A small network was shown many inputs. Here are its activations along a few directions, one row for each input.
Each table varies a few parts of the input and shows all the possible inputs, shuffled.
A made-up example of a description, with smaller parts first: values(3) and (point or line(11) or (line(4) and ring(5))).
Shared parts are said once, and a part with two or three values counts as separate values.
In the rows, zero is written as 128.

Other details of the inputs shift rows strongly along two fixed directions, in all tables alike. That doesn't count.

A family of inputs:
row 1: 169, 147, 116, 100, 64, 162, 135, 138, 156, 103, 85, 101, 71, 112
row 2: 108, 112, 141, 153, 145, 128, 129, 132, 135, 153, 106, 142, 129, 130
row 3: 128, 146, 139, 144, 152, 125, 127, 142, 122, 145, 132, 138, 172, 132
row 4: 191, 67, 149, 78, 109, 139, 99, 87, 220, 144, 76, 145, 162, 164
row 5: 61, 126, 138, 131, 227, 64, 144, 131, 91, 157, 179, 141, 189, 162
row 6: 134, 132, 115, 133, 102, 135, 105, 120, 144, 122, 112, 151, 129, 102
row 7: 139, 114, 112, 179, 132, 132, 103, 83, 121, 168, 113, 133, 156, 139
row 8: 161, 125, 108, 115, 56, 150, 118, 104, 201, 75, 51, 104, 44, 112
row 9: 164, 135, 133, 159, 101, 152, 119, 115, 141, 152, 90, 109, 133, 124
row 10: 118, 118, 125, 169, 154, 122, 110, 91, 97, 181, 127, 136, 179, 137
row 11: 140, 114, 145, 189, 127, 119, 134, 96, 143, 172, 117, 144, 152, 130
row 12: 122, 137, 138, 143, 173, 85, 136, 127, 96, 174, 151, 127, 178, 163
row 13: 99, 162, 132, 53, 173, 133, 152, 182, 85, 70, 204, 129, 80, 110
row 14: 129, 119, 130, 171, 120, 115, 101, 100, 174, 140, 90, 129, 140, 127
row 15: 193, 66, 159, 95, 111, 166, 90, 99, 220, 153, 67, 154, 167, 145
row 16: 171, 130, 107, 126, 42, 180, 101, 104, 176, 90, 58, 132, 65, 87
row 17: 108, 148, 130, 72, 163, 176, 151, 193, 86, 89, 188, 134, 72, 92
row 18: 131, 102, 125, 170, 144, 89, 129, 97, 97, 156, 144, 96, 169, 169
row 19: 163, 118, 132, 177, 90, 152, 131, 85, 161, 149, 93, 121, 117, 113
row 20: 124, 144, 133, 148, 161, 81, 135, 114, 119, 156, 143, 125, 194, 157
row 21: 86, 118, 124, 140, 190, 77, 134, 109, 73, 181, 167, 153, 190, 158
row 22: 144, 109, 123, 169, 97, 135, 117, 91, 143, 162, 81, 155, 140, 119
row 23: 157, 128, 119, 130, 58, 180, 106, 115, 200, 85, 51, 116, 53, 99
row 24: 82, 163, 141, 67, 189, 136, 143, 207, 82, 91, 219, 154, 113, 94
row 25: 129, 172, 119, 42, 118, 145, 136, 202, 126, 59, 154, 124, 74, 99
row 26: 112, 121, 131, 143, 125, 136, 130, 127, 159, 131, 98, 142, 126, 116
row 27: 138, 124, 114, 136, 86, 149, 124, 116, 155, 122, 91, 154, 125, 93
row 28: 124, 122, 136, 154, 118, 112, 115, 136, 122, 131, 139, 127, 162, 133
row 29: 91, 144, 119, 41, 128, 167, 153, 187, 113, 80, 142, 122, 45, 105
row 30: 134, 132, 127, 131, 110, 111, 153, 109, 154, 113, 129, 137, 120, 118
row 31: 118, 118, 111, 156, 130, 85, 126, 80, 132, 156, 122, 149, 179, 144
row 32: 152, 101, 124, 166, 76, 117, 133, 86, 139, 149, 93, 91, 141, 145
row 33: 85, 120, 152, 162, 179, 92, 135, 141, 79, 164, 178, 140, 218, 156
row 34: 116, 161, 142, 65, 141, 176, 141, 190, 106, 65, 175, 141, 61, 85
row 35: 77, 158, 143, 61, 174, 155, 162, 213, 87, 91, 205, 162, 102, 86
row 36: 118, 101, 149, 183, 139, 107, 132, 123, 99, 176, 133, 131, 185, 154
row 37: 155, 114, 129, 168, 94, 108, 149, 77, 165, 151, 98, 132, 121, 133
row 38: 132, 99, 133, 159, 98, 99, 143, 114, 125, 153, 114, 117, 147, 152
row 39: 106, 114, 138, 158, 148, 71, 141, 111, 103, 151, 152, 123, 197, 164
row 40: 154, 112, 119, 129, 69, 177, 129, 145, 134, 99, 103, 107, 84, 108
row 41: 148, 116, 120, 150, 75, 100, 123, 107, 155, 117, 109, 110, 136, 139
row 42: 158, 112, 134, 181, 83, 131, 106, 96, 145, 132, 97, 107, 146, 137
row 43: 110, 114, 133, 157, 166, 127, 123, 119, 116, 165, 121, 123, 145, 136
row 44: 127, 134, 111, 136, 140, 101, 109, 88, 120, 132, 131, 128, 144, 143
row 45: 105, 174, 142, 61, 179, 162, 126, 209, 77, 86, 186, 132, 107, 112
row 46: 138, 132, 149, 181, 152, 110, 118, 113, 116, 184, 123, 133, 185, 152
row 47: 113, 110, 127, 136, 134, 107, 140, 114, 140, 145, 104, 130, 118, 142
row 48: 151, 114, 95, 141, 97, 128, 117, 83, 137, 132, 98, 120, 112, 131
row 49: 74, 125, 124, 136, 229, 86, 129, 124, 75, 167, 185, 119, 165, 181
row 50: 148, 144, 137, 174, 139, 106, 99, 111, 144, 154, 121, 127, 181, 145
row 51: 147, 133, 96, 92, 60, 138, 117, 121, 169, 81, 95, 137, 76, 92
row 52: 94, 161, 129, 55, 169, 116, 153, 190, 98, 74, 207, 138, 94, 100
row 53: 129, 127, 111, 122, 89, 118, 117, 114, 185, 103, 91, 119, 90, 124
row 54: 155, 123, 121, 107, 63, 139, 128, 134, 143, 75, 106, 100, 78, 119
row 55: 74, 127, 133, 150, 230, 113, 118, 135, 77, 172, 182, 133, 173, 167
row 56: 125, 147, 118, 55, 128, 161, 160, 177, 109, 64, 165, 120, 40, 95
row 57: 113, 149, 124, 43, 129, 162, 170, 192, 100, 72, 172, 124, 43, 86
row 58: 92, 116, 151, 164, 183, 107, 127, 135, 59, 176, 175, 114, 203, 159
row 59: 143, 144, 129, 144, 151, 149, 118, 139, 112, 140, 137, 116, 140, 140
row 60: 155, 156, 126, 105, 117, 128, 119, 134, 138, 97, 119, 104, 105, 130
row 61: 190, 137, 109, 138, 60, 153, 123, 102, 174, 105, 68, 93, 83, 130
row 62: 83, 144, 112, 44, 153, 148, 144, 179, 69, 102, 177, 138, 91, 104
Description of these inputs: values(2) and (point or (values(5) and ring(6))).
Changing only the values(2) part turns row 46 into row 12. The same change can be made to row 11. Which row results?
Answer: row 37
Changing only the values(2) part turns row 16 into row 44. The same change can be made to row 26. Which row results?
Answer: row 5
Which other rows does row 52 become when the values(2) part takes its other values? List them by row number.
Answer: row 24
Which other rows does row 54 become when the ring(6) part takes its other values? List them by row number.
Answer: row 18, row 32, row 38, row 39, row 41
Which other rows does row 43 become when the values(5) part takes its other values? List them by row number.
Answer: row 9, row 10, row 19, row 58
Which other rows does row 1 become when the values(5) part takes its other values? List them by row number.
Answer: row 29, row 32, row 57, row 62
Start at row 28 and move only the ring(6) part, one step at a time. The first step leads to row 33. Which rows follow, in order?
Answer: row 36, row 58, row 40, row 42
Which other rows does row 7 become when the values(2) part takes its other values? List them by row number.
Answer: row 48

A family of inputs:
row 63: 49, 166, 115, 134, 226, 117, 156, 162, 41, 131, 208, 115, 94, 127
row 64: 114, 122, 133, 62, 131, 219, 129, 183, 156, 96, 99, 155, 33, 76
row 65: 52, 165, 125, 106, 181, 110, 146, 193, 35, 118, 214, 163, 153, 96
row 66: 190, 158, 114, 159, 93, 116, 91, 72, 184, 114, 91, 104, 137, 142
row 67: 184, 113, 123, 187, 57, 136, 113, 96, 118, 148, 86, 84, 149, 147
row 68: 115, 143, 142, 130, 124, 136, 167, 188, 56, 111, 176, 79, 101, 133
row 69: 97, 122, 109, 106, 123, 65, 168, 114, 124, 103, 147, 102, 97, 149
row 70: 99, 75, 149, 109, 194, 67, 132, 102, 147, 180, 136, 152, 200, 185
row 71: 117, 137, 123, 75, 81, 178, 139, 188, 129, 84, 126, 178, 88, 52
row 72: 163, 83, 107, 102, 67, 109, 116, 71, 187, 124, 68, 135, 125, 140
row 73: 152, 112, 110, 181, 118, 154, 90, 59, 153, 167, 72, 137, 130, 127
row 74: 43, 168, 133, 137, 178, 90, 178, 191, 43, 115, 217, 146, 130, 106
row 75: 193, 142, 129, 111, 103, 146, 88, 102, 192, 105, 96, 130, 131, 128
row 76: 103, 138, 107, 220, 194, 91, 95, 56, 83, 200, 142, 122, 187, 165
row 77: 172, 167, 123, 158, 90, 112, 127, 99, 181, 91, 108, 86, 88, 131
row 78: 103, 122, 151, 68, 100, 190, 153, 209, 156, 88, 116, 186, 82, 55
row 79: 129, 83, 179, 179, 195, 117, 121, 124, 97, 219, 144, 122, 243, 190
row 80: 161, 142, 152, 41, 132, 179, 118, 183, 197, 73, 118, 145, 82, 106
row 81: 123, 102, 102, 141, 125, 51, 122, 60, 132, 148, 127, 116, 170, 175
row 82: 200, 98, 134, 151, 49, 175, 110, 110, 148, 145, 68, 106, 141, 131
Changing only one part turns row 79 into row 64. The same change can be made to row 68. Which row results?
Answer: row 63
What is each input in this table made of?
Answer: line(4) and values(5)
Which other rows does row 71 become when the line(4) part takes its other values? List them by row number.
Answer: row 65, row 74, row 78
